These are the activations of a small neural network, seen along a few directions. Each row is one input.
In each table, some parts of the input vary, and every possible input appears once, in random order.
Descriptions start from the smaller parts, as in this example, which fits no table here: values(2) and (point or ring(9) or (line(4) and ring(8))).
Shared parts are said once, and a part with two or three values counts as separate values.
In the rows, zero is written as 128.

Table:
row 1: [166 198 176 111  66 101 126 133 146 123 109  68  73]
row 2: [187 155 144 136 126  84 125 177 138 109 129  21 109]
row 3: [137  96 107 166 181  46 134 149 113  55  66  13 158]
row 4: [ 49 130 183 130  48 182 115  91  87 142  91 187  98]
row 5: [175 162 120 142 203 110 138 123 129 141 205  95 118]
row 6: [ 77  96  92 182 220 101 174 188 112  86 124 113 184]
row 7: [185 105 145  75  70 173 107 144 148 140 125 177  89]
row 8: [146 133 183 155  60 193 125 154 121 155 173 151  83]
row 9: [112  37 108 192 166 138 145 179  65 100 129  93 174]
row 10: [ 88 104 144  53  59 172  94  76 124 121  43 207 110]
row 11: [164  94 146 174 117 186 127 198 111 143 191  96 128]
row 12: [ 73 147 104  85  74 125  87  24 158 161  88 202 140]
row 13: [151 209 149 112 139 138 142  78 136 157 183 136  90]
row 14: [ 98 195 147 129 108 168 160 165 155 149 166 156  97]
row 15: [ 52 196 146  99 136 121 120  10 116 135 105 175  85]
row 16: [118 106  82 153 248  71 158 101  84  97 145  83 175]
row 17: [188 108  69 125 141 118 103 134 173 169 190 117 165]
row 18: [ 15 187 163 123 103 146 148 103 134 131  83 205 107]
row 19: [142  51  43 144 189  67 125 116 128 125 128 118 220]
row 20: [136 154 138 165 169 136 165 214 147 136 183 127 140]
row 21: [ 76 190 179 106  64  91 107  64 134 100  26 107  81]
row 22: [211  66 118  96 126 163 115 190 138 130 141 128 141]
row 23: [166 150 103  97  80 126 105  94 172 185 172 170 124]
row 24: [161   6  83 123 180 115 127 167 104  81  79 125 183]
Q: Describe the family of inputs behind these rows.
A: line(4) and (point or ring(5))
Q: The inputs of row 13 and row 5 match in every part but the line(4) part. If row 7 is changed in the same way as row 13 into row 5, which row does it become?
A: row 22
Q: A walk changes only the ring(5) part. It starts at row 6 and steps to row 9. List the rest of the walk in order.
A: row 24, row 19, row 16

Table:
row 25: [113   8  85 155 197 127 128 127  64 111 114 144 213]
row 26: [135 125 176 197 150 138 176 250 113  91 132  75 135]
row 27: [190 210 184 126  83 165 110  84 154 175 206 135  43]
row 28: [ 36 236 111 113 147  60 133   4 151 119  89 128 102]
row 29: [ 97 120 169  76  17 153  89 101 124 110  24 139  90]
row 30: [105 161  85 158 252  15 161  95 124  84 106  56 180]
row 31: [ 69 205 206 134  48 185 151 164 133 128 114 148  57]
row 32: [157  41 125 141 114 115 119 184 109  66  47  63 160]
row 33: [201  66  52 115 175 120 127 199 166 164 198 149 194]
row 34: [248 135 139 162 177 124 143 179 122 141 233  52 112]
row 35: [139 143  90  65  78 162  97 109 192 200 176 228 118]
row 36: [ 46  86 115  93  97 172 103  41  83 147  96 219 132]
Q: Describe the family of inputs behind these rows.
A: values(2) and (point or ring(5))
Q: The inputs of row 27 and row 34 match in every part but the values(2) part. If row 36 is changed in the same way as row 27 into row 34, which row does it become?
A: row 25
Q: Change only the values(2) part in row 26. List by row number the other rows that result.
A: row 31

Table:
row 37: [ 74 225 140 131 173  96 147  76 122 145 161 120 114]
row 38: [207  90  80 100 123 132  96 145 142 174 200 106 151]
row 39: [149 128 130 114 134 183 124 115 123 185 211 192 116]
row 40: [ 95 104  94 107 154 167 129 101 140 141 147 216 137]
row 41: [ 81 220 210 124  64 119 121  74 138 125  65 113  57]
row 42: [111  88  55 101 167  64 116  73 116 109  93 103 186]
row 43: [135 202 138 129 158 145 156 122 148 155 195 160  86]
row 44: [183 121 170 183 161 106 167 237 122 116 153  72 140]
row 45: [ 93 113 157  89  33 177  91 109 146 134  58 207 102]
row 46: [133  32  92 161 146 146 139 221 115  96 109 111 191]
row 47: [102  48 124 183 177  89 151 157  79  80  55  94 206]
row 48: [182  50 120 179 118 159 133 236 107 131 178  87 157]
row 49: [132 206 201  96  46 171 131 123 150 133 114 144  40]
row 50: [ 47 128 152  97  69 144 105  53 108  98  16 171  87]
row 51: [134 138 160 196 193  90 166 181  98  64 117  32 133]
row 52: [145 181  94 129 170  56 126  97 142 111 147  42 133]
row 53: [167  63  62 108 147 109 104 125 161 132 125 144 175]
row 54: [133 139 179  78   5 200  90 124 127 171 138 170  84]
row 55: [ 50 122  95 128 173 117 139  45 107 115 104 185 141]
row 56: [206 160 107 129 152  88 128 146 170 145 174  88 123]
Q: Describe the family of inputs behind these rows.
A: line(4) and ring(5)
Q: The inputs of row 46 and row 45 match in every part but the line(4) part. If row 48 is changed in the same way as row 46 into row 45, which row does it become?
A: row 54
Q: Change only the ring(5) part in row 52. List by row number the other rows that result.
A: row 38, row 42, row 53, row 56
